Small tables with named rows and columns. After each table, cells are looked up by row and column.

kez:
            zapu      zek   guguma
lof       56.711   17.940   18.667
fulages   20.705  -60.604   -5.765
nozap     24.282  -87.890  -14.101
tugo      21.034   15.954    5.748
suz      -52.221  -31.606  -40.049
binu     -21.355   27.050  -39.490

suz, zek -> -31.606
suz, guguma -> -40.049
tugo, zapu -> 21.034
nozap, zek -> -87.890
nozap, guguma -> -14.101
fulages, guguma -> -5.765
suz, zapu -> -52.221
tugo, guguma -> 5.748
binu, guguma -> -39.490
lof, guguma -> 18.667
binu, zapu -> -21.355
fulages, zapu -> 20.705
Which row has the largest guguma? lof

zozegif =
columns: gisi, pag, sofefu, vekofiv, sop, vipuron, lozad, madekuv, gup, vubasu
kesivuf: [68289, 72942, 42191, 30624, 8392, 24865, 24588, 71033, 88589, 59791]
nizir: [13182, 30623, 20836, 6280, 44090, 59908, 22197, 37080, 45324, 17883]
bosagut: [57981, 81067, 34082, 20874, 23351, 30924, 10231, 81689, 76653, 51369]
tibeb: [32974, 60253, 71043, 4098, 17720, 65570, 51129, 17962, 60303, 76650]
mori: [57078, 28023, 39762, 11575, 63064, 83795, 37488, 53589, 60614, 50893]
basizov: [28700, 47749, 18862, 35355, 65783, 18753, 76589, 27136, 38774, 47764]
mopa: [89978, 58897, 71382, 50224, 74324, 58056, 62552, 63292, 52558, 76530]
zotega: [26395, 12665, 47096, 44352, 63432, 77747, 71037, 6418, 5093, 34082]

mopa, vipuron: 58056
kesivuf, sop: 8392
nizir, gisi: 13182
basizov, sofefu: 18862
nizir, lozad: 22197
mopa, pag: 58897
basizov, pag: 47749

suk:
	dogobot	feka	biv
valaru	-2.711	1.676	2.388
lole	2.409	-2.654	-2.240
kopilif	-3.874	0.323	4.303
dag	0.431	-5.090	-1.921
salige	-1.315	-0.219	0.792
nud	-1.896	1.540	5.101
tesok	-0.151	-4.007	-2.559
zuvipov	1.711	-4.413	-0.166
zesulog	1.827	-2.113	-2.879

dag, biv: -1.921
salige, feka: -0.219
nud, feka: 1.540
tesok, feka: -4.007
dag, dogobot: 0.431
nud, dogobot: -1.896
dag, feka: -5.090
valaru, feka: 1.676
zuvipov, dogobot: 1.711
zuvipov, feka: -4.413
lole, feka: -2.654
kopilif, dogobot: -3.874
valaru, dogobot: -2.711
zesulog, dogobot: 1.827
lole, biv: -2.240
zuvipov, biv: -0.166
tesok, biv: -2.559
valaru, biv: 2.388
tesok, dogobot: -0.151
Row with the largest dogobot: lole

danurab:
|  | kadagak | zenefu | denune | deluvi | tas | zagolur | pavok | met |
|---|---|---|---|---|---|---|---|---|
| dag | 58.921 | 43.049 | 81.119 | 23.207 | 37.025 | 71.029 | 10.597 | 35.215 |
| geko | 89.042 | 38.009 | 83.577 | 76.809 | 99.744 | 82.112 | 18.403 | 74.889 |
| sekopel | 69.387 | 94.677 | 56.317 | 54.318 | -15.376 | -11.248 | 87.188 | 47.187 |
| pevap | -83.765 | -56.786 | -26.531 | -56.382 | -84.343 | -70.989 | 0.705 | -99.998 |
| tokol | -60.226 | -69.924 | -79.606 | -53.568 | -46.934 | -45.306 | -41.807 | -76.071 |

What is the met of sekopel in danurab? 47.187
What is the kadagak of pevap in danurab? -83.765
What is the met of dag in danurab? 35.215
What is the kadagak of geko in danurab? 89.042
What is the denune of tokol in danurab? -79.606
What is the met of tokol in danurab? -76.071
What is the tas of tokol in danurab? -46.934
What is the zenefu of geko in danurab? 38.009
What is the zenefu of tokol in danurab? -69.924
What is the zenefu of dag in danurab? 43.049
What is the deluvi of tokol in danurab? -53.568
What is the deluvi of sekopel in danurab? 54.318

vogu =
       veku  dis  vizu  vegerut  tokek  ferutop
rab     134  185   224      199    207      118
kores    66   35    83      107     79       26
nuf      67  111    76       73    142      109

nuf, tokek -> 142
rab, veku -> 134
kores, dis -> 35
rab, vizu -> 224
kores, veku -> 66
rab, dis -> 185
nuf, vizu -> 76
kores, ferutop -> 26
nuf, ferutop -> 109
rab, tokek -> 207
nuf, veku -> 67
rab, ferutop -> 118
Which row has the largest vegerut? rab

Table fov
|  | fev | vez | fuzo | rusu |
|---|---|---|---|---|
| ribidi | 93 | 27 | 117 | 26 |
| vip | 132 | 22 | 66 | 81 |
| nafava | 137 | 20 | 66 | 94 |
| reberu | 139 | 130 | 75 | 193 |
| piv | 69 | 222 | 152 | 142 |
| moloze | 53 | 206 | 144 | 129 |
| kat | 55 | 222 | 152 | 137 |
| fot | 139 | 164 | 104 | 193 |
| neta | 112 | 20 | 136 | 26 |
| guvuga | 53 | 217 | 149 | 135 |

rusu of ribidi is 26
rusu of piv is 142
fuzo of reberu is 75
rusu of kat is 137
fuzo of guvuga is 149
vez of piv is 222
fev of neta is 112

zek =
,ribemil,gezarit
taram,31,32
niv,32,33
zofudi,30,30
lano,80,41
raf,32,32
fazir,20,85
fedu,30,31
zas,30,31
gez,32,32
gofoz,24,21
vadi,77,42

niv, ribemil: 32
vadi, gezarit: 42
lano, ribemil: 80
zofudi, gezarit: 30
raf, gezarit: 32
raf, ribemil: 32
fedu, gezarit: 31
gofoz, ribemil: 24
fazir, ribemil: 20
lano, gezarit: 41
taram, ribemil: 31
zofudi, ribemil: 30
gez, gezarit: 32
zas, gezarit: 31
zas, ribemil: 30
fedu, ribemil: 30
gofoz, gezarit: 21
Which row has the largest gezarit? fazir

fibivab
         rig  mor  mus  vomife
foroko   108  172   93     119
sasar    170  172   93     172
nobevuv  160  172   93     160
vabalar   91  172   93     115
nug       64  172   93     119
voveg    108  172   93     119
pusenan  205  172   93     191
boka      28  183   93     112

rig of pusenan = 205
rig of boka = 28
vomife of nobevuv = 160
mus of foroko = 93
vomife of sasar = 172
rig of sasar = 170
mor of vabalar = 172
rig of vabalar = 91
mus of boka = 93
rig of nobevuv = 160
mus of voveg = 93
rig of foroko = 108
vomife of voveg = 119
mus of vabalar = 93
Row with the largest mor: boka

furupa =
	vul	tosibi	ribozag	tufono	vomunob	moro	bulino	nufi	fot	sut
lerat	100	124	109	101	66	159	110	104	77	94
nuzisif	139	131	95	102	121	122	118	114	49	121
rozos	59	51	91	199	89	60	131	61	160	107

What is the vul of nuzisif in furupa? 139
What is the vomunob of rozos in furupa? 89
What is the vul of rozos in furupa? 59
What is the bulino of nuzisif in furupa? 118
What is the sut of lerat in furupa? 94
What is the tosibi of rozos in furupa? 51
What is the tufono of nuzisif in furupa? 102
What is the sut of rozos in furupa? 107
What is the sut of nuzisif in furupa? 121
What is the nufi of nuzisif in furupa? 114

mal
|  | vefizes | pag | fafit | tugib | bon |
|---|---|---|---|---|---|
| ruvemi | 74 | 51 | 159 | 84 | 7 |
| tesal | 154 | 90 | 103 | 111 | 15 |
| vunu | 44 | 65 | 155 | 128 | 102 |
| lib | 66 | 115 | 173 | 64 | 157 |
| lel | 60 | 109 | 126 | 102 | 212 |
| vipu | 112 | 45 | 155 | 56 | 41 |
| dun | 110 | 105 | 192 | 84 | 55 |

pag of tesal = 90
bon of lel = 212
vefizes of lel = 60
fafit of dun = 192
pag of dun = 105
bon of vipu = 41
fafit of ruvemi = 159
pag of lib = 115
pag of ruvemi = 51
tugib of vunu = 128
vefizes of lib = 66
fafit of vipu = 155
bon of vunu = 102
fafit of vunu = 155
fafit of lel = 126
Row with the largest tugib: vunu

neropad =
fields: felumo, vasunut, nuz, kubef, ran
zod: [65, 58, 107, 73, 47]
tep: [69, 59, 112, 74, 48]
zuz: [69, 66, 138, 224, 75]
selem: [92, 80, 101, 12, 94]
giz: [111, 128, 43, 74, 102]
redim: [67, 59, 109, 71, 49]
kob: [67, 59, 108, 71, 49]
fikuvor: [69, 66, 137, 223, 76]
zatemub: [114, 128, 42, 73, 103]
namopab: [67, 66, 139, 225, 77]
tidodeg: [69, 65, 137, 225, 76]
bebirup: [65, 59, 109, 71, 49]
dosita: [114, 128, 44, 75, 101]
zize: [113, 126, 43, 72, 100]

What is the felumo of zuz in neropad? 69
What is the kubef of redim in neropad? 71
What is the kubef of zod in neropad? 73
What is the felumo of tidodeg in neropad? 69
What is the kubef of kob in neropad? 71
What is the nuz of tep in neropad? 112
What is the vasunut of zize in neropad? 126
What is the nuz of redim in neropad? 109
What is the kubef of selem in neropad? 12

